A small network was shown many inputs. Here are its activations along a few directions, one row for each input.
Each table varies a few parts of the input and shows all the possible inputs, shuffled.
Descriptions start from the smaller parts, as in this example, which fits no table here: one of 4 places along a line, together with either a single point or one of 11 places around a ring or (one of 3 separate values, together with one of 5 places around a ring).
Shared parts are said once, and a part with two or three values counts as separate values.
In the rows, 128 means zero.

Other details of the inputs shift rows strongly along two fixed directions, in all tables alike. That doesn't count.

Rows:
R1: [ 91 152  88 127  81 152 119 160 121  98 139]
R2: [188 139 148  95 138 173 149 152 103 121 135]
R3: [ 85 120 125 145 125  94 128  96 154 150 119]
R4: [162 119 177 130 170 110 125 102 132 159 129]
R5: [ 77 116 116 153 129  92 112 102 158 154 115]
R6: [193 132 170  95 130 138 149 156 141 121 157]
R7: [147 149 120  99 114 164 128 162 119  97 141]
R8: [ 64 126  92 165 144 109 118  87 120 165  78]
R9: [ 94 156  96 134  73 149 123 155 115  95 132]
R10: [ 80 143  89 140  36  97 115 174 146  92 145]
R11: [135 111 151 132 147  97 126 109 133 164 118]
R12: [ 67  71 115 183 136  90 111 112 132 117 122]
R13: [ 81 130  94 166 153 109 108  87 121 158  81]
R14: [ 85 139  85 134  38 104 131 167 151  98 153]
R15: [180 148 148  87 142 170 149 140 111 108 143]
R16: [155 131 139 109  78 128 139 168 137 110 156]
R17: [174 128 158  92 111 135 132 148 138 109 158]
R18: [171 149 136 102 136 168 148 152 120 111 133]
R19: [144 129 134 121 171 151 123  90 118 145 107]
R20: [155 127 130 129 192 136 136  86 111 168 109]
R21: [150  86 147 147 205 144 128 108  94 110 114]
R22: [140 114 157 132 167 108 118 103 140 165 133]
Each input here is: one of 2 separate values, together with either a single point or one of 10 places around a ring.
- Changing only the choice among 2 separate values turns R17 into R19. The same change can be made to R14. Which row results? => R20

Rows:
R23: [131 105 144 135 171 119 119  94 132 145 121]
R24: [ 67 103 113 176 158  99 106  71 144 162 102]
R25: [158 121 144 117 130 122 139 143 123 125 133]
R26: [130 134 117 126 120 147 134 151 117 108 130]
R27: [159 122 152 121 129 125 139 139 119 128 139]
R28: [164 140 141 108 122 129 139 133 137 141 133]
R29: [ 59 146  89 162  67  91  97 136 134 139 112]
R30: [131 132 119 128 116 148 131 146 113 109 133]
R31: [135 127 142 125 166 124 121  86 149 160 117]
R32: [160 142 141 107 122 129 141 135 136 140 136]
R33: [140 109 143 145 164 110 129 109 126 163 117]
R34: [128 109 150 138 170 120 121  92 131 146 123]
R35: [127 129 144 121 169 123 127  89 143 163 123]
R36: [132 134 114 123 120 143 133 149 116 105 130]
R37: [108 130 104 136  82 113 131 159 133 107 137]
R38: [131 132 116 121 117 143 133 146 115 104 127]
R39: [130 135 120 126 118 147 134 147 117 106 129]
R40: [157 121 149 116 128 123 139 140 123 125 132]
R41: [ 43 122  78 164  89 102 108 121 151 113 121]
R42: [152 144 157 108 137 134 107 139 125 126 139]
R43: [130 131 117 122 109 146 131 144 111 105 131]
R44: [130 133 121 126 113 146 133 142 111 107 133]
R45: [124 116 142 134 154 125 123 112 137 131 127]
R46: [129 108 145 133 174 117 121  95 135 143 117]
R47: [132 129 142 124 168 124 123  86 147 160 119]
R48: [159 142 144 104 125 131 145 135 132 143 136]
R49: [128 110 146 138 177 121 122 101 138 147 120]
R50: [154 124 143 122 129 125 139 150 126 126 136]
R51: [126 136 120 125 113 144 135 144 115 104 129]
R52: [ 93 116 115 148 125 119 115 120 140 127 129]
R53: [133 129 115 123 115 144 130 144 112 107 130]
R54: [133 157 125 119 111 142 111 150 108 119 126]
R55: [149 119 143 116 142 135 126 135 129 114 147]
R56: [158 119 148 118 126 124 136 138 119 127 136]
R57: [ 26 107  82 184 112  88  99  78 149 145 100]
R58: [137 151 113 113 107 149 132 137 130 120 128]
R59: [130 133 120 120 114 144 134 143 115 104 126]
R60: [ 91 113 128 152 148 109 117  92 141 140 114]
R61: [134 153 114 112 109 149 135 138 128 120 130]
R62: [128 108 149 132 171 118 122  93 135 143 117]
R63: [124 134 136 118 146 129 128 103 145 147 128]
R64: [126 153 113 109 106 148 137 142 125 121 133]
R65: [136 116 128 141 176 130 126 100 112 150 110]
R66: [160 118 144 119 130 123 136 141 120 128 136]
R67: [136 125 123 128 104 120 133 153 125 117 142]
R68: [156 125 151 119 127 124 141 142 123 124 136]
R69: [132 132 116 128 118 148 131 150 114 110 133]
R70: [158 121 148 124 129 127 137 143 122 129 139]
R71: [104 131 109 139  76 117 132 159 134 107 136]
R72: [155 142 142 104 123 128 144 137 131 143 139]
R73: [ 72 160  72 131  54 139 128 151 135 104 129]
- Changing only one part turns R53 into R66. The same change can be made to R51. Which row results? => R68
- Changing only one part turns R32 into R61. The same change can be made to R56. Which row results? => R43
- What do these inputs look like to the network? => one of 3 separate values, together with either a single point or one of 4 places along a line or (one of 2 separate values, together with one of 6 places around a ring)
- A walk changes only the place on the line of 4. It starts at R72 and steps to R48. List the rest of the walk in order. => R32, R28
- A walk changes only the place on the ring of 6. It starts at R26 and steps to R39. List the rest of the walk in order. => R51, R59, R38, R36

Rows:
R74: [132 145 115 122 159 138 132 108 136 144 116]
R75: [134 114 124 144 163 129 131 120 115 123 109]
R76: [145 111 129 141 134 103 122 128 113 145 112]
R77: [138 117 153 141 137 108 125 116 155 151 133]
R78: [118 113 139 133 148 130 119 105 139 130 142]
R79: [146 120 157 116 144 143 125 122 131 115 152]
R80: [131 112 129 139 160 128 125 122 111 124 103]
R81: [165 141 136  83  89 160 142 194 142  54 183]
R82: [130 113 154 133 141 103 126 122 149 154 136]
R83: [127 108 121 143 154 137 129 123 109 135 123]
R84: [158 125 151 126 136 117 143 157 103 134 133]
R85: [  6 127  59 166  49 100  99 134 165  88 117]
R86: [131 116 136 142 153 129 121 115 101 127 109]
R87: [147 117 138 156 139 115 134 129 121 154 114]
R88: [191 159 137  63  63 164 179 183 123  87 163]
R89: [125 115 139 129 161 123 123 109 149 122 127]
R90: [121 117 151 127 151 124 113 104 134 126 128]
R91: [116 117 148 132 145 127 114 103 134 126 134]
R92: [162 130 129 110 101 165 141 180  99  80 161]
R93: [145 147 134 135 132 123 132 115 141 169 116]
R94: [186 141 136  90  55 144 144 223 101  66 173]
R95: [121 115 149 125 153 124 115 108 139 124 121]
R96: [124 139 112 122 150 143 130 113 136 149 120]
R97: [134 115 119 144 165 128 134 122 115 127 116]
R98: [125 120 157 130 145  96 127 121 140 149 137]
R99: [128 144 128 126 147 147 124 100 121 149 120]
R100: [138 144 135 127 137 118 133 120 135 172 119]
R101: [ 24 124  62 167  28  74  96 137 165 111 128]
R102: [ 22 127  66 167  28  74  99 140 162 110 134]
R103: [147 140 128 119 133 110 120 112 131 163 114]
R104: [169 139 138  66  26 154 172 210 140  44 192]
R105: [128 146 134 119 146 140 119 102 120 145 109]
R106: [139 113 139 149 143 110 135 135 115 156 118]
R107: [123 109 136 128 160 129 124 112 149 133 137]
R108: [131 113 134 140 155 130 123 119 106 125 103]
R109: [100 146 101 138  99 100 116 116 136 155 114]
R110: [128 142 124 124 150 147 126 102 125 151 123]
R111: [133 150 138 123 141 111 134 119 126 168 119]
R112: [151 151 144 105 137 157 128 120 115 131 129]
R113: [131 113 131 148 154 137 126 113 102 132 120]
R114: [154 149 130 106 151 150 135 125 131 127 122]
R115: [129 143 126 117 153 138 124 109 131 141 104]
R116: [128 144 132 118 149 139 121 106 125 142 103]
R117: [162 127 123 107 109 162 145 188 109  80 157]
R118: [128 137 120 120 152 148 128 107 129 155 122]
R119: [136 115 141 114 138 143 127 132 140 116 154]
R120: [131 115 136 146 152 134 122 112  99 129 115]
R121: [ 25 116  46 179  28  92 143 133 134 109 106]
- What do these inputs look like to the network? => one of 3 separate values, together with either a single point or one of 5 places along a line or one of 10 places around a ring
- Changing only the choice among 3 separate values turns R76 into R101. The same change can be made to R87. Which row results? => R77
- Changing only the choice among 3 separate values turns R85 into R115. The same change can be made to R95. Which row results? => R116
- Which other rows does R113 become when the place on the ring of 10 takes its other values? List them by row number. => R75, R80, R83, R86, R92, R97, R108, R117, R120
- Which other rows does R106 become when the choice among 3 separate values takes its other values? List them by row number. => R82, R100
- Which other rows does R111 become when the place on the line of 5 takes its other values? List them by row number. => R93, R100, R103, R109

Rows:
R122: [183 139 154 105 151 134 131 139 115 136 134]
R123: [121 107 136 154 157 106 109 102 131 149 117]
R124: [121 100 129 154 158 109 128  97 132 150 123]
R125: [155 137 152 118 148 133 135 108 128 147 120]
R126: [ 84 137  93 154 106 111 130 126 134 138 117]
R127: [116 108 143 152 151 105 122  94 134 146 114]
R128: [116 105 134 156 162 112 126 104 133 150 120]
R129: [ 99 127 110 140  92 122 128 158 129 117 131]
R130: [ 89 130  92 148  96 108 131 122 136 133 114]
R131: [150 125 138 114 160 138 137 109 132 144 134]
R132: [ 88 140  92 153 104 107 117 129 136 135 111]
R133: [104 109 123 143 154 112 125  91 143 142 114]
R134: [146 115 152 114 161 128 132 109 137 131 126]
R135: [104 123 101 138  90 117 136 147 127 117 137]
R136: [127 121 127 126 151 128 131  99 140 145 119]
R137: [143 122 149 122 169 133 135 117 133 133 135]
R138: [104 119 127 146 156 110 107  97 138 144 117]
R139: [163 141 147  95 129 160 136 159 129 111 151]
R140: [107 128 134 136 151 119 117  87 135 157 113]
R141: [169 145 143 105 125 145 127 147 123 125 140]
R142: [104 123 109 131  85 114 133 147 131 113 126]
R143: [158 137 141 122 158 135 126 120 129 149 120]
R144: [197 128 180  87 165 161 141 155 123 109 157]
R145: [118 107 139 150 154 106 110 100 127 153 119]
R146: [ 85 141 102 149  93 105 126 120 135 132 112]
R147: [108 125 123 140 163 124 126  94 140 157 116]
R148: [156 128 145 114 150 134 137 111 132 148 118]
R149: [144 151 125  93  34 145 146 211 121  57 168]
R150: [170 127 150 103 166 169 134 137  99  96 136]
R151: [105 131 107 137  88 114 117 153 126 115 132]
R152: [104 131 105 139  92 115 121 155 130 114 128]
R153: [153 136 153 120 149 134 130 109 124 152 123]
R154: [ 98 118  98 153 108 140 120 137 109  95 119]
R155: [152 133 146 124 159 141 132 120 128 154 121]
R156: [ 87 132  95 144  94 107 129 123 138 133 110]
R157: [111 126 130 132 155 119 110  91 134 160 116]
R158: [115 104 137 157 160 114 119 107 134 151 116]
R159: [100 128  95 143 103 140 127 147  99 100 116]
R160: [156 126 166 109 154 135 129 121 126 125 139]
R161: [147 116 144 120 164 131 136 111 131 133 138]
R162: [153 134 141 124 159 138 139 116 128 152 126]
R163: [ 83 138  81 155 110 132 122 125 106 118 101]
R164: [127 159 108 104  45 137 129 192 120  84 158]
R165: [140 156 125 102  59 141 138 183 120  88 155]
R166: [206 141 157  91 162 185 145 146  91 109 134]
R167: [112 119 126 131 154 119 124  87 144 154 107]
R168: [101 129 106 139  94 120 135 154 128 116 135]
R169: [173 117 156 104 120 139 141 157 127  99 149]
R170: [113 127 125 137 158 118 108  93 137 157 113]
R171: [160 150 139  96  98 150 129 162 120 112 152]
R172: [ 89 133  88 150  99 109 132 123 133 136 121]
R173: [115 107 144 153 150 107 117  96 129 150 117]
R174: [102 131 111 133  85 114 119 150 123 119 134]
R175: [144 122 155 116 162 127 118 112 127 137 134]
R176: [139 134 146 113 143 134 130 111 135 134 127]
R177: [184 118 165 114 158 136 129 146 123 119 143]
R178: [116  98 127 154 150 106 126  98 136 146 115]
R179: [148 124 149 122 169 128 121 118 134 132 128]
R180: [174 130 172  95 149 143 138 134 128 109 147]
R181: [ 90 140  85 141  78 126 131 135 138 122 133]
R182: [150 150 132  90  37 149 142 214 114  61 174]
R183: [ 79 134  87 145 121 146 116 114 116 114 107]
R184: [105 120 105 135  87 116 136 146 131 114 130]
R185: [ 82 136  96 154 104 113 123 131 135 139 113]
R186: [219 136 170  78 147 164 156 150 119 119 151]
R187: [ 83 144  90 135  86 127 113 143 145 110 129]
- Changing only one part turns R170 into R123. The same change can be made to R187. Which row results? => R177
- Changing only one part turns R167 into R156. The same change can be made to R147. Which row results? => R126
- What do these inputs look like to the network? => one of 6 places around a ring, together with either a single point or one of 10 places around a ring
- Which other rows agree with R161 in the place on the ring of 6? List them by row number. => R133, R134, R137, R138, R144, R150, R160, R175, R179, R180
- A walk changes only the place on the ring of 10. It starts at R174 and steps to R151. List the rest of the walk in order. => R152, R129, R168, R135, R184, R142, R149, R182
- Which other rows does R143 become when the place on the ring of 10 takes its other values? List them by row number. => R125, R141, R148, R153, R155, R162, R171, R181, R186
- Which other rows does R163 become when the place on the ring of 6 takes its other values? List them by row number. => R150, R154, R159, R166, R183

Rows:
R188: [ 30 132  60 181 113 118 108  79 122 146  79]
R189: [  9 152  56 149  73 127  97 100 167 114 118]
R190: [191 118 184 128 219 103 125  81 121 210 105]
R191: [146 138 149  76  54 156 131 204 157  33 206]
R192: [ 31 137  58 186 120 117  95  89 124 149  81]
R193: [192 114 178 120 217 104 145  73 127 206 103]
R194: [174 125 139  89  67 156 151 217 118  40 181]
R195: [ 25 140  43 180  98 125 119  99 134 137  90]
R196: [ 38 143  47 166  81 128 119 116 130 118  94]
R197: [183 123 180 122 196 107 133  94 120 192 109]
R198: [196 130 169 106 169 126 154 121 130 172 131]
R199: [197 112 190 120 218 106 140  68 118 208 103]
R200: [ 27 136  61 183 119 115 102  87 120 146  79]
R201: [162 126 142  97  63 153 138 223 109  40 180]
R202: [164 122 144 106  84 148 127 207 113  58 174]
R203: [172 111 146 104 116 149 150 179 118  81 170]
R204: [189 128 201  92 204 115 129  75 165 191 134]
R205: [176 116 156  99  93 151 142 190 110  62 169]
- What do these inputs look like to the network? => one of 3 separate values, together with either a single point or one of 5 places along a line
- Changing only the choice among 3 separate values turns R201 into R197. The same change can be made to R202. Which row results? => R190
- Which other rows agree with R192 in the choice among 3 separate values? List them by row number. => R188, R189, R195, R196, R200
